A small network was shown many inputs. Here are its activations along a few directions, one row for each input.
In each table, some parts of the input vary, and every possible input appears once, in random order.
Descriptions start from the smaller parts, as in this example, which fits no table here: values(2) and (point or line(9) or (line(4) and ring(8))).
Shared parts are said once, and a part with two or three values counts as separate values.
(in the rows, 128 means zero)

Other details of the inputs vary at random and push rows far along two fixed directions, the same in every table; ignore that.

Rows:
R1: [142 194 134 119 169 126 112  94 204 102 139  86]
R2: [159 128  86 123 170  90 124 136  87 122  51 109]
R3: [136  37 108 163 106 113 149 167  52 155 129 158]
R4: [145 198  96 153 132  65 123  69 150 125 132  65]
R5: [105 105 154 170 100 146 137 119 175 144 219 149]
R6: [130 104 164 177  98 161 125 131 180 150 210 134]
R7: [128 148 116  51 178 139 121 153 111  97  30 143]
R8: [122  51 140 128 142 187 151 178  68 135 125 187]
R9: [126 108 156 178 101 161 140 119 172 147 217 140]
R10: [134 197 130 103 160 107 130  86 205  97 148 110]
R11: [164 176 108 152 140  57 114  81 171 123 127  62]
R12: [119 210 127  98 144 112 131  80 190  99 139 103]
R13: [112  43 139 121 133 175 137 188  85 141 114 195]
R14: [156 131  96 107 151  86 117 135  77 124  40 103]
R15: [132 142 103  56 198 137 145 138 110  89  44 155]
R16: [162 126  84 113 169  83 142 118  79 117  55 112]
R17: [112  65 139 119 125 189 151 174  53 138 121 182]
R18: [141 200 133 114 145 132 107  96 200 112 124  84]
R19: [135 192 127 115 165 119 107  88 211  99 136  94]
R20: [110 213 127 101 136 117 113  82 191 106 125  91]
R21: [102 124 176 149  66 143 127 127 162 145 213 143]
R22: [ 97  62 131 112 118 177 151 171  62 140 116 194]
R23: [123 114 140 204  58  98 119 115 121 169 196 103]
R24: [139  44 113 175 114 122 149 163  47 160 126 158]
R25: [126  48 108 155  90 115 147 164  36 159 127 156]
R26: [130 205 142  95 142 109 106  99 207 104 132  97]
R27: [120 105 173 157  94 139 125 136 183 142 217 150]
R28: [127 154 112  60 177 159 129 144  82  99  33 131]
R29: [126 156 107  46 179 137 145 136  94  92  47 155]
R30: [116  68 143 119 106 192 141 179  61 147 107 177]
R31: [134  49 119 158  91 118 150 155  30 162 124 156]
R32: [119  65 133 120 120 191 155 171  58 143 114 186]
R33: [112 104 156 172 101 153 132 117 172 140 220 145]
R34: [116 214 136  95 132 113 117  86 192 101 128  94]
R35: [148 131  86 104 151  84 114 143  81 122  41 104]
R36: [ 99 120 166 163  70 157 118 119 158 146 209 133]
R37: [123 149  96  59 185 152 138 129  87  93  41 147]
R38: [115 103 171 162  94 142 125 135 185 142 214 146]
R39: [155 175  98 149 139  56 112  89 176 120 129  63]
R40: [120 108 136 193  50  90 119 119 125 166 198 102]
R41: [129 109 146 195  52  91 122 110 120 168 196 102]
R42: [134 202 139 113 152 129 103  98 196 106 131  79]
R43: [129 141 110  61 181 151 114 148 104  98  31 138]
R44: [150 136  91 116 155  92 114 140  78 126  42 105]
R45: [101 111 168 163  80 148 112 133 176 152 205 136]
Each input here is: ring(5) and (values(3) or line(6)).
The inputs of R6 and R32 match in every part but the ring(5) part. If R2 is changed in the same way as R6 into R32, which row does it become? -> R4
The inputs of R36 and R33 match in every part but the ring(5) part. If R21 is changed in the same way as R36 into R33, which row does it become? -> R10
Which other rows does R28 become when the ring(5) part takes its other values? List them by row number. -> R1, R8, R17, R42
Which other rows does R4 become when the values(3) part takes its other values? List them by row number. -> R25, R31

Rows:
R46: [139 158  98 126 163 111 127 100 138 113 103 103]
R47: [140 157 115 105 144  84 127 114 133 114 101 110]
R48: [133 123 102  82 157 146 149 146  55 116  50 151]
R49: [153 193 128 148 139  79 106  82 206 118 154  63]
R50: [127 116 100  88 149 135 125 155  62 123  34 137]
R51: [151 201 136 145 131  95 106  80 198 117 155  63]
R52: [138 163 131  92 168 145 119 125 174 106  94 125]
R53: [122 119  98  82 148 131 138 147  57 119  41 146]
R54: [107  30 162 135  93 192 157 183  93 152 174 215]
R55: [125 204 116 140 122  74 114  65 197 117 158  74]
R56: [137 166 103 121 156 125 130 100 132 115  99 100]
R57: [131  64 160 182  84 152 140 150 103 160 196 151]
R58: [119  59 142 186  84 144 124 153 107 164 178 146]
R59: [122 114 166 201  57 143 118 120 161 166 230 110]
R60: [105 115 120  54 168 163 136 164  77 100  53 173]
R61: [109 120 185 171  66 145 114 126 212 150 236 134]
R62: [113 114 170 195  43 134 115 123 158 169 230 114]
R63: [122  40 153 155  86 157 153 173  55 158 162 183]
R64: [129 156 109  87 141 123 133 126  94 115  68 124]
R65: [138 157  98 118 158  89 135 104 140 111 108 113]
R66: [138 151 104 118 146  86 113 120 141 119  93 102]
R67: [123 166 129  75 151 131 130 119 167 100 102 136]
R68: [134  56 153 185  93 136 141 153 111 160 195 152]
R69: [142 204 137 135 119  84 102  82 194 119 150  66]
R70: [135 112  98  96 161 146 128 154  63 122  37 135]
R71: [111 214 141 122 139 125 120  68 226 101 191  94]
R72: [124  60 154 177  82 127 148 149 107 159 201 161]
R73: [130 108  94  92 156 122 121 155  67 121  36 140]
R74: [122 170 125  94 178 156 125 113 155  99 109 125]
R75: [ 90  36 170 136  90 192 128 197  79 152 156 198]
R76: [146 192 110 154 149  79 119  71 207 114 161  70]
R77: [127  52 141 188  89 131 126 161 113 163 180 147]
R78: [129 171 104 113 146 116 136  97 129 114 104 108]
R79: [138 105 115  67 188 176 145 162  96 107  49 176]
R80: [130 203 112 146 133  83 124  60 197 114 166  78]
R81: [112  27 136 160  81 131 144 179  64 163 156 184]
R82: [126 128 158 195  74 142 131 105 165 156 229 109]
R83: [137 148 115  87 148 109 131 130  95 112  70 125]
R84: [119 112 122  70 184 178 124 170  83 105  46 163]
R85: [146 134 111  97 155  98 118 140 106 117  64 117]
The inputs of R54 and R61 match in every part but one. If R65 is changed in the same way as R54 into R61, which row does it become? -> R66
What is each input in this table made of? -> ring(5) and (values(2) or ring(6))
Which other rows does R84 become when the values(2) part takes its other values? List them by row number. -> R52
Which other rows does R57 become when the ring(5) part takes its other values? List them by row number. -> R51, R63, R69, R83

Rows:
R86: [129 203 124  93 144 104 121  94 168 103 108  96]
R87: [133 132 150 171 101 107 130 108 180 140 205 115]
R88: [106 147 152 165  76 126 129  94 169 144 213 117]
R89: [127  35 113 121 139 155 145 188  55 141  83 189]
R90: [107 120 142 142  92 138 123 128 148 141 164 136]
R91: [138 128 152 177  97 117 118 113 195 146 204 111]
R92: [112 118 156 170  79 157 136 117 134 149 205 133]
R93: [146 186 110 122 181 114 112  95 181 103 110  84]
R94: [122  76 137 170 102 135 145 135 114 150 181 154]
R95: [121  79 123 144 121 124 144 146 102 138 145 161]
R96: [132 179 108  85 163 136 122 113 139 104  69 108]
R97: [113 165 116  94 152 126 111 118 141 108  87 115]
R98: [108  54 128 109 118 176 151 185  30 142  93 192]
R99: [151 136 119  94 167 113 129 137 122 109  80 127]
R100: [146 191 102 116 173  98 131  86 169 101 114  91]
R101: [130 171 136 111 128 128 127 104 146 117 124 110]
R102: [134  82 133 162 120 153 148 138 101 145 161 150]
R103: [111  75 136 117 126 180 127 176  69 137 100 166]
R104: [136 129  92  84 195 122 123 142 105 100  41 133]
R105: [135 168 105 136 102  75 110 105 100 137  94  73]
R106: [124  57 132 138 117 135 141 166  87 141 137 172]
R107: [136 114 142 160 116 128 132 124 150 137 179 125]
R108: [140 117 142 154 120 126 137 121 142 137 165 127]
R109: [124 112 147 106 114 142 128 154 105 129 116 149]
R110: [146 170 116 139 153 114 122  95 187 117 138  92]
R111: [128 170 129  92 153 132 107 125 145 109  85 111]
R112: [133 102 153 167 112 133 116 138 159 144 180 129]
R113: [155 137  83 130 137  68 119 123  73 131  55  88]
R114: [114 171 112  94 140 111 129 109 133 111 103 122]
R115: [131 151 109  64 169 141 131 139  90 101  44 133]
R116: [121  79 142 112 112 164 131 174  83 140 101 169]
R117: [106 142 158 155  75 119 120 107 176 141 210 119]
The inputs of R90 and R89 match in every part but one. If R98 is changed in the same way as R90 into R89, which row does it become? -> R100
What is each input in this table made of? -> values(2) and (point or (values(3) and line(5)))
Which other rows does R92 become when the values(3) part takes its other values? List them by row number. -> R88, R101
Which other rows does R97 become when the values(2) part takes its other values? List them by row number. -> R104
A walk changes only the line(5) part. It starts at R93 and steps to R110. List the rest of the walk in order. -> R107, R100, R102
